kur: [133 113 127 132  85 140  85 119 166 105  83 138 125 105 153 140  35  74
 146 118 134 128 117 183  56 104  94 139 139 150 127 136 126  91  96 135
 145 103 107]
foz: [140 130 135 128 136 137 136 119 110 148 120 127 113 141 109 147 166 130
 121 122 102 118 150 120 145 134 119 118 131 136 128 134 133 143 115 126
 127 139  99]
lutuv: [113 116  79 125  66 117  66 119  61 136 190 130  78 163  67 150 198 114
  96  96  57  94 168 117 186 171 142 112 127 183 103 127 139 144 130  98
 140 112 171]
zanul: [113 116  79 125  66 117  66 119  61 136 190 130  78 163  67 150 198 114
  96  96  57  94 168 117 186 171 142 112 127 183 103 127 139 144 130  98
 140 161 143]
pibo: [142 153 141 128 102 145 102 119 148 114  97 124 129 131 151 131  92  94
 136 106 168 142 122 159  99 100 102 128 123 113 118 129 114  97 129 154
 138 120  96]
bato: [133 126 127 132  85 140  85 119 166  78  83 138 125 105 153 140  35  74
 146 118 195 128 117 183  56 104  94 139 139 129 127 136 126  91  96 135
 145 103 107]
then: [148 114] : [97]
asked: [133 126 127 132  85 140  85 119 166  78  83 138 125 105 153 140  35  74
 146 118 195 128 117 183  56 104  94 139 139 129 127 136 126  91  96 135
 145 103 107] : bato
then: [106 168 142 122 159] : [99]
asked: [140 130 135 128 136 137 136 119 110 148 120 127 113 141 109 147 166 130
 121 122 102 118 150 120 145 134 119 118 131 136 128 134 133 143 115 126
 127 139  99] : foz
asked: [133 113 127 132  85 140  85 119 166 105  83 138 125 105 153 140  35  74
 146 118 134 128 117 183  56 104  94 139 139 150 127 136 126  91  96 135
 145 103 107] : kur

dev: [147 239  29 146 107 207  42 190]
soret: [119 182  29 146 237 207  42 190]
zudu: [ 29 147 237 146 107 207  42 190]
then: [ 29 146 237] : [207]
asked: [147 239  29 146 107 207  42 190] : dev
asked: [119 182  29 146 237 207  42 190] : soret
then: [147 237] : [146]

Rusot: [ 96  79 142  72 122 131 155 108 116 136 116 145  74 158 162 133 161]
nubop: [147  58 151  37 112 128 164  39 150 100 126 157 122 153 151 121 151]
pekis: [139  77 142  58 122 129 145  74 138 113 125 148 105 141 141 122 154]
nof: [ 99  99 137  96 119 129 154 118 120 136 117 140  96 156 157 133 145]
pag: [ 85  67 158  72  82 122 220  49 146 114 107 158 150 202 200 138 119]
boka: [131 108 133 102 128 129 134 111 129 124 127 134 117 133 133 126 139]
liler: [132  51 158  39  92 124 198  15 161  93 118 164 154 179 174 124 131]
Vuvif: [139  53 156  38  97 124 188  22 159  95 120 162 145 170 167 123 137]
kemuf: [ 73  64 148  55 115 131 174 103 110 144 107 152  56 177 183 135 170]
asked: [139  53 156  38  97 124 188  22 159  95 120 162 145 170 167 123 137] : Vuvif
then: [ 73  64 148] : [55]

Fusu: [142 120 179 180 105 138 179]
valup: [ 86 125 197  41 157 146 145]
Resit: [169  98  87  39  96 102 116]
mazu: [130 113 167 102 122 133  90]
zuba: [ 97 145 120  96  53  69  89]
Bet: [213 124 170 134 136 105 176]
Latid: [129  98 120 137 202  98  29]
Gevav: [165  88 109 207 144  48 162]
suti: [120  98 129 202 137 126 113]
kapim: [144 154 137 180 122 134 119]
then: [ 98 129 202] : [137]
asked: [ 97 145 120  96  53  69  89] : zuba
then: [129  98 120 137 202] : [98]
asked: [ 86 125 197  41 157 146 145] : valup
then: [169  98] : [87]
asked: [120  98 129 202 137 126 113] : suti

Biri: [136 143 165 117 177 148 164 162 142 123 135  67 138  56 146 179 155 138
 232 115]
Gez: [103 113  89 135  97 131 107 135 138 119 131 182 115 176 128 110 107 114
  68 139]
fov: [152 131 143 115 131 105 116  87 102 137 112 125 123 145 106  98 132 127
  93 128]
seke: [134 132 139 122 141 133 134 130 129 129 131 113 131 109 127 139 133 129
 154 121]
zikir: [152 138 152 117 142 111 130 102 107 136 113 104 129 121 116 116 143 133
 127 125]
vuf: [152 131 146 119 130 107 121  87 104 138 110 121 128 141 110  98 134 129
  97 129]
Mur: [124 128 128 127 132 137 131 137 135 124 131 126 129 119 132 137 128 127
 141 127]
toti: [138 134 146 122 145 127 137 123 126 130 123 107 131 110 127 133 137 132
 150 123]
panoz: [125 131 128 132 128 130 134 136 130 129 132 120 131 120 133 136 130 130
 140 128]
Boto: [115 136 140 131 157 159 161 184 156 119 149  88 139  65 156 190 143 135
 229 117]
asked: [124 128 128 127 132 137 131 137 135 124 131 126 129 119 132 137 128 127
 141 127] : Mur
asked: [152 131 143 115 131 105 116  87 102 137 112 125 123 145 106  98 132 127
  93 128] : fov
then: [107 135 138 119 131 182 115 176 128 110 107 114] : [68]

tasa: [138 195 145 110 159  97 180]
Ren: [124 122 200 217 208 111 142]
lorim: [124 122 200 217 208  89 146]
ramom: [196 145 145 110 148  97 180]
then: [195 145] : [110]
asked: [124 122 200 217 208 111 142] : Ren
asked: [124 122 200 217 208  89 146] : lorim

bidaf: [113 128 128 144]
vinan: [128 117 123 129]
Burek: [114 142 158 239]
gezer: [133 158 128  87]
viz: [ 90 128 158  81]
dunu: [158 154  81 104]
Kuvi: [ 90 142 158  81]
asked: [114 142 158 239] : Burek
asked: [ 90 142 158  81] : Kuvi
then: [ 90 142] : [158]
then: [128 158] : [81]
then: [114 142] : [158]

dofo: [ 39  73 131 128 127 112]
miko: [147 115 128  81 193 141]
fuvin: [ 73  39 108 130 110 129]
asked: [ 73  39 108 130 110 129] : fuvin
then: [ 39  73 131] : [128]
then: [73 39] : [108]

mibe: [102 163 194  97 194 112 105  99 109 196 114 180 172]
nipi: [117 242 130 107 133 155 141  60 151 133 157 140 149]
keluf: [ 55 131 169  62 176 136 126 129 134 178 135 198 207]
fod: [ 94 101 170 100 170 112 114 162 113 170 112 164 161]
vedif: [114 157 102 114 102 170 167 110 169 101 169 114 125]
Fubo: [180 153 122 168 120 117 116  85 116 120 119 113 105]
putig: [114 157 102 114 102 170 167 110 169  82 151  96 106]
nize: [ 55 131 169  62 176 136 126  56 123 162 130 158 156]
futi: [ 55 131 169  62 176 136 126 129 134 178 125 157 161]
then: [131 169  62 176 136 126  56 123 162 130 158] : [156]
asked: [ 94 101 170 100 170 112 114 162 113 170 112 164 161] : fod
asked: [ 55 131 169  62 176 136 126 129 134 178 125 157 161] : futi
then: [110 169 101 169] : [114]
then: [100 170 112 114 162 113] : [170]
asked: [ 55 131 169  62 176 136 126  56 123 162 130 158 156] : nize
then: [123 162 130] : [158]

Zir: [116 127 122 131 140 120 136 156 149 127 146 148 110  97 104 135 133 138
 137  95 128 135 150 124 120]
Galok: [140  83 194 150  71 152  42  76 119  61  66  83 124 194 171 130  64 131
  90 203 133 103 112  72 204]
Mero: [136  96 172 136  82 140  48  96 127  85  71  98 128 186 185 130 104 131
  99 183 133 101 111 104 184]
then: [104 135] : [133]
asked: [136  96 172 136  82 140  48  96 127  85  71  98 128 186 185 130 104 131
  99 183 133 101 111 104 184] : Mero
asked: [116 127 122 131 140 120 136 156 149 127 146 148 110  97 104 135 133 138
 137  95 128 135 150 124 120] : Zir

Segog: [103 129 106 148  97  87 112 142 116 125 125 142 106 137  99 136 125 133
 124 133]
Nule: [123 142 162  80 133 135  96 218  80 139  40  97 135 122 180 137 115  90
 120 179]
sirid: [117 131 127 122 113 108  99 165 104 125  84 128 118 130 130 141 123 115
 127 151]
asked: [117 131 127 122 113 108  99 165 104 125  84 128 118 130 130 141 123 115
 127 151] : sirid

zamig: [140  78 147  64]
Neson: [103 176  92 115]
gipa: [ 78 140  96 147]
muked: [140  78 157  58]
Palop: [111 176  97 140]
Duzel: [ 71 155 150  95]
Pumu: [143  83 147  79]
finim: [ 71 155 158  95]
then: [ 83 147] : [79]
asked: [ 78 140  96 147] : gipa
asked: [140  78 147  64] : zamig

nore: [156 112 125 110 121 115 106 114 113 130 154 100  87]
kemib: [124 117  89 116 109 167 103  87 106 124  93 126 170]
Gever: [168 110 115 108 127 112 110 117 117 168 142  98  92]
Zekup: [ 78 172  87  87 216 228 199 246 103  90  87  43 104]
then: [172  87  87 216 228 199 246] : [103]
asked: [ 78 172  87  87 216 228 199 246 103  90  87  43 104] : Zekup

pomad: [157 178 124 216 192 151  55 133  29  56 177 125  89]
Tul: [159 206 192 154  26 202 210  71  92  81  88  41 134]
gubur: [157 178 124 216 192 151  55 133  29  56 209  41 114]
loku: [191 133 109  38 132 150 103 128  84  70 195 202  29]
vage: [207  67 125 156 172 107 173  62  61  77  51 171 196]
Suz: [142 134  68  42 175 129 243 182  92 119 165 124  82]
bori: [235 157 106 159 162  44  94 194  71 195  39  79  49]
fug: [129 191  17  68  84 109 111 202 187  53 173  66 212]
Bop: [219  74  70  67  37 205  74 123  93 200 117 195 186]
asked: [129 191  17  68  84 109 111 202 187  53 173  66 212] : fug
then: [ 67 125 156 172 107 173  62  61] : [77]
then: [191 133 109] : [38]
asked: [191 133 109  38 132 150 103 128  84  70 195 202  29] : loku

